A small network was trained on invented records. Each row is its activation on one of them, seen along a few directions.
Here are examples, each followed by its value of one field, FUMA.
The largest differences between rows may come from other fields.
(in the rows, 500 means zero)
Random noise pushes rows far along 9 fixed directions. That doesn't count. These rows show it; they differ only by the noise:
[399, 365, 429, 607, 442, 400, 418, 331, 576, 586, 409, 561, 607, 325, 831, 597, 717, 312, 426, 509, 691, 573, 530, 494, 491, 755, 564]
[666, 644, 181, 536, 616, 493, 681, 470, 457, 538, 470, 401, 593, 421, 539, 520, 506, 303, 622, 341, 613, 399, 164, 473, 405, 592, 635]
[675, 486, 450, 503, 337, 618, 429, 507, 280, 481, 511, 368, 795, 491, 371, 448, 298, 456, 575, 726, 565, 472, 599, 551, 434, 463, 683]
[480, 556, 489, 498, 723, 407, 770, 752, 748, 466, 304, 414, 477, 510, 491, 427, 583, 514, 502, 313, 556, 417, 427, 486, 531, 414, 494]
[309, 698, 406, 495, 627, 274, 752, 379, 605, 643, 457, 473, 222, 440, 591, 556, 669, 420, 652, 214, 605, 453, 231, 463, 489, 447, 200]
[611, 454, 579, 286, 554, 585, 658, 435, 525, 286, 396, 656, 521, 592, 501, 576, 427, 741, 362, 606, 335, 433, 420, 508, 380, 443, 549]
[660, 300, 580, 497, 601, 611, 447, 843, 407, 301, 337, 505, 706, 467, 453, 536, 539, 651, 322, 588, 509, 287, 701, 525, 440, 371, 658]
[617, 580, 612, 185, 458, 525, 645, 210, 536, 280, 499, 703, 462, 631, 552, 617, 423, 770, 430, 704, 343, 523, 419, 527, 339, 513, 505]
[622, 711, 687, 356, 311, 500, 349, 492, 388, 398, 718, 395, 529, 684, 273, 469, 327, 748, 616, 827, 436, 573, 868, 565, 535, 395, 504]
[679, 394, 335, 513, 445, 314, 508, 316, 309, 605, 462, 347, 818, 265, 642, 570, 554, 317, 748, 420, 757, 436, 409, 585, 468, 565, 630]
[298, 381, 555, 573, 466, 484, 636, 568, 540, 606, 278, 435, 551, 432, 488, 417, 472, 416, 491, 475, 595, 475, 501, 505, 502, 363, 380]

[182, 244, 610, 564, 291, 642, 418, 249, 356, 601, 507, 699, 368, 490, 466, 552, 427, 518, 347, 572, 324, 588, 462, 477, 499, 438, 202] | fen
[388, 601, 465, 539, 580, 697, 641, 674, 815, 388, 325, 622, 450, 604, 590, 402, 531, 412, 204, 593, 483, 543, 460, 424, 396, 640, 657] | zugi
[458, 193, 803, 361, 598, 507, 507, 677, 648, 331, 350, 621, 586, 526, 517, 506, 525, 830, 293, 525, 349, 451, 734, 539, 620, 367, 504] | pala
[464, 565, 505, 597, 533, 776, 496, 755, 696, 328, 402, 629, 483, 584, 577, 431, 609, 412, 140, 713, 603, 485, 576, 421, 341, 616, 633] | ver
[730, 747, 364, 510, 367, 496, 339, 430, 331, 564, 733, 368, 588, 512, 339, 450, 325, 370, 773, 619, 505, 648, 479, 531, 441, 523, 582] | negu
[528, 338, 329, 472, 614, 552, 529, 287, 205, 484, 469, 678, 419, 396, 612, 775, 547, 584, 395, 306, 320, 299, 174, 449, 410, 491, 439] | gofed
[651, 353, 371, 491, 708, 608, 428, 525, 458, 383, 547, 737, 355, 486, 569, 679, 563, 611, 331, 320, 192, 501, 272, 416, 440, 578, 520] | negu
[541, 465, 352, 516, 563, 574, 487, 345, 495, 427, 546, 706, 447, 463, 646, 650, 637, 451, 363, 446, 434, 477, 280, 460, 390, 702, 536] | fen
[472, 361, 625, 347, 493, 301, 571, 225, 462, 522, 342, 555, 666, 374, 646, 588, 475, 615, 586, 513, 506, 449, 527, 595, 490, 448, 519] | pala
[425, 100, 625, 487, 625, 328, 471, 440, 596, 475, 466, 637, 388, 366, 768, 627, 844, 659, 364, 264, 465, 487, 545, 511, 693, 553, 337] | kof
[442, 679, 376, 721, 571, 507, 522, 881, 456, 599, 318, 290, 607, 393, 441, 418, 570, 238, 547, 461, 801, 302, 574, 481, 396, 405, 561] | gofed
[445, 273, 631, 383, 499, 435, 641, 375, 536, 452, 250, 609, 628, 421, 674, 556, 530, 553, 425, 517, 527, 403, 473, 546, 424, 463, 535] | ver
[592, 677, 452, 537, 497, 516, 427, 542, 728, 432, 507, 481, 612, 559, 645, 476, 566, 434, 420, 657, 564, 628, 665, 485, 503, 804, 799] | faf
[647, 561, 423, 541, 708, 427, 516, 825, 573, 414, 449, 405, 584, 443, 554, 495, 696, 466, 495, 368, 655, 348, 583, 520, 508, 528, 697] | zugi
[646, 394, 634, 318, 572, 182, 507, 337, 683, 455, 597, 579, 438, 500, 521, 533, 488, 749, 754, 308, 272, 794, 520, 573, 682, 441, 385] | negu
[423, 183, 646, 569, 453, 512, 412, 555, 539, 515, 411, 463, 662, 476, 544, 453, 498, 590, 392, 547, 433, 574, 735, 519, 704, 532, 578] | kof
[702, 552, 312, 484, 452, 579, 506, 369, 313, 428, 609, 569, 517, 368, 647, 577, 701, 289, 500, 555, 824, 361, 268, 511, 230, 568, 477] | ver
[427, 715, 706, 358, 375, 614, 398, 409, 593, 379, 676, 651, 306, 681, 440, 478, 468, 663, 358, 813, 430, 632, 694, 455, 399, 512, 339] | pala
[610, 844, 431, 304, 673, 359, 679, 388, 680, 396, 621, 569, 285, 623, 600, 596, 618, 613, 556, 415, 454, 463, 353, 482, 472, 651, 559] | demet
[415, 449, 272, 634, 642, 461, 571, 468, 477, 636, 528, 522, 281, 391, 485, 549, 547, 385, 566, 122, 423, 510, 181, 387, 568, 506, 339] | vav
[609, 478, 323, 573, 505, 642, 428, 434, 362, 487, 574, 508, 566, 486, 539, 560, 473, 461, 432, 513, 414, 476, 401, 451, 506, 662, 659] | kof
[609, 645, 255, 585, 480, 493, 426, 427, 234, 579, 695, 391, 485, 405, 521, 574, 599, 288, 652, 436, 704, 349, 366, 480, 442, 559, 496] | ruz
[439, 308, 471, 555, 425, 544, 425, 337, 425, 524, 501, 631, 543, 408, 597, 587, 575, 428, 417, 501, 491, 522, 428, 506, 464, 596, 456] | fen
[443, 768, 329, 637, 659, 497, 618, 739, 494, 612, 526, 354, 296, 487, 329, 452, 521, 352, 600, 274, 564, 383, 322, 402, 463, 408, 395] | vav
[660, 781, 382, 442, 369, 566, 494, 401, 257, 518, 662, 388, 513, 534, 366, 478, 388, 390, 690, 644, 639, 394, 426, 530, 347, 449, 510] | ruz
[525, 604, 444, 460, 514, 555, 633, 540, 477, 552, 608, 360, 500, 645, 274, 409, 207, 594, 608, 421, 271, 547, 401, 496, 654, 452, 579] | demet
[662, 478, 609, 477, 639, 517, 449, 853, 652, 304, 415, 514, 538, 530, 396, 456, 507, 663, 425, 527, 463, 495, 735, 499, 471, 430, 644] | vav
[610, 497, 659, 349, 541, 412, 509, 610, 551, 329, 337, 544, 623, 468, 581, 577, 582, 637, 473, 588, 607, 367, 653, 577, 377, 448, 575] | gofed
[754, 423, 378, 394, 481, 487, 378, 225, 524, 363, 564, 662, 706, 441, 817, 670, 605, 501, 393, 594, 482, 583, 482, 535, 444, 877, 878] | zugi
[388, 346, 498, 567, 315, 580, 328, 256, 209, 652, 693, 522, 444, 549, 404, 557, 302, 593, 493, 513, 240, 556, 517, 467, 665, 469, 415] | ruz
[687, 734, 452, 285, 626, 370, 828, 441, 703, 451, 495, 406, 474, 639, 399, 417, 373, 622, 703, 356, 390, 535, 288, 535, 543, 460, 563] | faf
[296, 541, 416, 536, 576, 390, 580, 327, 678, 680, 635, 503, 250, 583, 561, 526, 478, 532, 527, 212, 255, 689, 321, 435, 791, 680, 418] | demet
[564, 544, 545, 350, 618, 470, 620, 484, 405, 351, 405, 621, 422, 488, 539, 637, 592, 687, 461, 464, 461, 292, 387, 500, 343, 378, 423] | faf

Here are new rows. What is FUMA for each?
[607, 469, 440, 371, 587, 488, 731, 380, 721, 407, 357, 594, 551, 500, 637, 468, 492, 455, 445, 437, 487, 575, 201, 501, 333, 604, 588] | ver
[443, 706, 406, 606, 581, 325, 380, 484, 315, 637, 637, 412, 295, 389, 533, 620, 696, 470, 655, 333, 602, 368, 510, 492, 542, 489, 324] | kof
[534, 657, 502, 445, 351, 800, 507, 543, 439, 393, 576, 551, 442, 688, 308, 406, 325, 531, 371, 804, 446, 515, 509, 461, 358, 441, 477] | faf
[375, 163, 664, 580, 515, 368, 447, 651, 462, 625, 309, 362, 685, 431, 449, 471, 447, 611, 523, 373, 436, 483, 749, 558, 764, 347, 518] | gofed
[359, 344, 648, 485, 543, 335, 542, 490, 533, 564, 394, 450, 496, 463, 550, 519, 574, 576, 544, 375, 523, 466, 599, 534, 653, 412, 408] | ver
[440, 532, 636, 403, 305, 544, 343, 248, 506, 369, 544, 776, 412, 418, 754, 657, 747, 452, 304, 842, 717, 557, 603, 480, 221, 671, 407] | vav
[516, 290, 530, 426, 664, 527, 715, 595, 613, 464, 376, 518, 443, 576, 397, 453, 400, 696, 423, 278, 227, 476, 355, 494, 660, 364, 459] | faf
[515, 397, 438, 478, 462, 619, 471, 365, 608, 367, 345, 733, 643, 445, 797, 617, 581, 424, 236, 663, 542, 503, 406, 463, 325, 790, 711] | gofed
[811, 342, 656, 183, 416, 595, 584, 405, 354, 216, 369, 587, 839, 545, 430, 498, 255, 726, 467, 799, 399, 426, 494, 607, 245, 386, 735] | zugi
[574, 223, 407, 573, 419, 477, 380, 379, 429, 589, 518, 452, 769, 380, 664, 522, 521, 368, 501, 483, 557, 561, 558, 534, 647, 716, 747] | demet
[720, 501, 568, 293, 647, 392, 683, 565, 800, 294, 490, 516, 544, 599, 565, 483, 609, 671, 469, 497, 526, 528, 529, 548, 552, 561, 618] | gofed
